[3127 4748 8014 4812 7269 9384] out 8014

[[-34   8  28   8]
 [-21 -22 -15 -36]] out -15

[[870 395 928 441 708 148]
 [383 427 312 548 925 409]] out 312

[146 877 725   1] out 725

[189 179  41 176 193 210 239] out 41

[12 25 21 92 67 52] out 21

[[7 6 8 5 6 1 6]
 [6 8 4 6 4 6 4]] out 4
---
[[-11  -9  -6   9   0]
 [  0   3   3   0   9]
 [ -6  28  -1   3  -2]] ans = 3

[[ -4  -1  26  16  28]
 [-33 -23  18 -32  18]
 [ -3  -3   0   3   0]] ans = 3

[[ 10  20 -32  -5  -2 -19]
 [  7   0  17   5   6  13]
 [  9  16   1  -7   8   5]] ans = 8

[[ 11 -10  -4  -2  -4]
 [  5 -16  -6 -30  -3]
 [ 10 -11  -4   2  -4]] ans = 2

[[ -1   1   4  -1]
 [ -2   0   3  -1]
 [  3   8  27 -11]] ans = 27

[[-10   9   7 -21]
 [  9 -11   0   0]
 [-27  20  16 -28]] ans = 16

[[-14  13  -3  30 -22]
 [-16  21   4 -14  24]
 [ -6 -27 -28   1 -33]] ans = 1

[[ 11  13 -12  30]
 [-18   0  -1  -9]
 [ -6   0  -3   2]] ans = -3

[[13  8 -2 15  3 27]
 [17 20 10 33 17  9]
 [20 24 14 26 24  8]] ans = 24

[[ -3  26   5 -15]
 [ 27  -8  -6   1]
 [-10  27  -8  -5]] ans = -8
---
[[-17  11   5   4  14  -7]
 [ 13 -13 -10 -31 -17  -3]
 [ -9 -10 -22   5 -14 -31]]	-22

[-20  13  14   5  27]	14

[[ 21 -15  18  29]
 [ -3  20  -1 -13]]	-1

[[ 11   2 -17  -8 -31]
 [-19  -3  11   7  29]
 [ 10   1   2  -1  -5]]	2

[[-20   9  30  -9 -10]
 [-18  -2  34  -2 -11]
 [-14 -12  31   7 -12]]	31

[-12  19 -28  17]	-28

[-14  12  24 -27]	24
---
array([3625, 8830, 2322, 4010, 5333]) result: 2322

array([[ 34,  81, 124, 126],
       [152,  47, 135, 190],
       [192,  44, 133,  78]]) result: 124

array([0, 8, 2, 2]) result: 2

array([0, 5, 1, 8]) result: 1

array([[112, 206, 141, 160, 190],
       [ 83,  54, 148, 167, 155],
       [172, 173, 148, 145, 155]]) result: 141

array([[672, 689, 639, 924],
       [505, 611, 507, 230]]) result: 639

array([1, 7, 5, 5, 3, 5, 4]) result: 5
---
[[-113.59, 128.30, 94.42, 83.01],
 [-55.40, 11.35, -2.20, 85.16]] Answer: 11.35

[16.717, 13.165, 2.597, -12.167, 15.051, 3.711] Answer: 13.165

[[-0.118, 0.101, 0.092, 0.008, 0.019],
 [0.020, 0.214, 0.005, -0.047, 0.066],
 [-0.049, -0.047, 0.095, -0.050, 0.096]] Answer: -0.047

[[-0.7, -1.1, 1.5, -1.8],
 [-0.6, -1.1, 1.6, -1.7]] Answer: -1.1

[[16.045, -9.600, 12.371, -12.063],
 [14.353, -7.477, 11.138, -8.427]] Answer: -7.477

[2.544, 18.593, -17.262, -5.121, 2.906] Answer: 18.593

[-1.462, 1.162, -1.552, -0.929] Answer: 1.162

[0.425, 0.232, 1.594, 0.303, -0.659, -0.759, -1.079] Answer: 0.232

[[-0.10, -0.16, -0.07, 0.05],
 [0.12, -0.16, 0.21, -0.10],
 [0.01, -0.06, 0.04, -0.20]] Answer: -0.06

[-1.1, 1.1, 0.3, -1.3] Answer: 1.1
---
Q:
[[  2   4  18  18 -32]
 [-27  14  -3   1 -17]]
A: -32, -27

Q:
[[-27   1   2  -9]
 [  0   2   4  -1]
 [  2   8  -6   3]]
A: -9, 2

Q:
[[  8  18  -1  25]
 [-23   2 -33   9]
 [-29  -3   7   5]]
A: 25, -29

Q:
[[ -8   8  -9  15   7   2 -28]
 [  6  -3 -11 -18 -10  -4  21]]
A: -28, 6

Q: [17 18  3 29  6 -5]
A: -5, 17

Q:
[[  0  -1 -23   4  17]
 [ -1   8   5  30   7]
 [-28   8  -9  13  25]]
A: 17, -28

Q:
[[ 11  11   3 -29]
 [ 23 -16  15 -17]]
A: -29, 23

Q:
[[  3 -25   8  -2]
 [  8  14 -13  15]]
A: -2, 8

Q: [-31  -5   4 -11   1  -2]
A: -2, -31

Q: [ 31 -10  -5   7  17 -10]
A: -10, 31
---
[  4 -13 -27 -25  -8 -27] ⇒ -27
[  7  24  25  10  18 -32  -7] ⇒ 25
[-22  22  14  25   1 -22] ⇒ 14
[  5  16 -26  12  13  -1] ⇒ -26
[-30 -29  18  16  30  28 -19] ⇒ 18
[-18 -25  18 -20 -22  27] ⇒ 18
[ 4 34 -9 -6] ⇒ -9
[ 35   8  11 -28   2 -29] ⇒ 11
[  7 -31   6   4   5] ⇒ 6
---
[ 0.44 -0.75  1.03 -1.66 -0.17  1.13 -0.01] ==> -0.17

[ 133.7   92.3 -126.0   85.6  142.2] ==> 92.3

[[ 16.46   6.52 -12.45  16.46   1.31]
 [ 21.26 -10.50   1.76  21.26  -5.18]] ==> -5.18

[-0.13 -0.02  0.07  0.09 -0.12  0.12 -0.20] ==> -0.12

[-2.0 -0.7 -0.5  0.8  1.7  1.1 -0.4] ==> -0.5

[[ -7.73 -20.41 -10.70 -13.71 -21.89 -13.75 -11.77]
 [-14.54 -12.05 -15.26  -8.90  -9.60 -14.15  -9.96]
 [-13.46 -13.24 -11.97  12.90 -24.29 -11.87 -20.76]] ==> -20.76

[-0.91 -0.12  1.11 -1.17] ==> -0.12
---
[-28 -16  11  28  -4]: 11, 28

[ 27 -18  24   4 -35]: 24, 27

[-16 -35 -17 -21  19]: -17, 19

[ 26   4 -27   0  14]: -27, 26

[[-10  30  15  17  -6  -2  24]
 [ -1   9   5   5  -3   1   4]
 [ -6  31  16  16  -6   1   9]]: 5, 31

[[-2 11 -3 -1 -1]
 [-4 -2 -4 -4 -5]
 [-2 26 -5 -4 -5]]: -4, 26
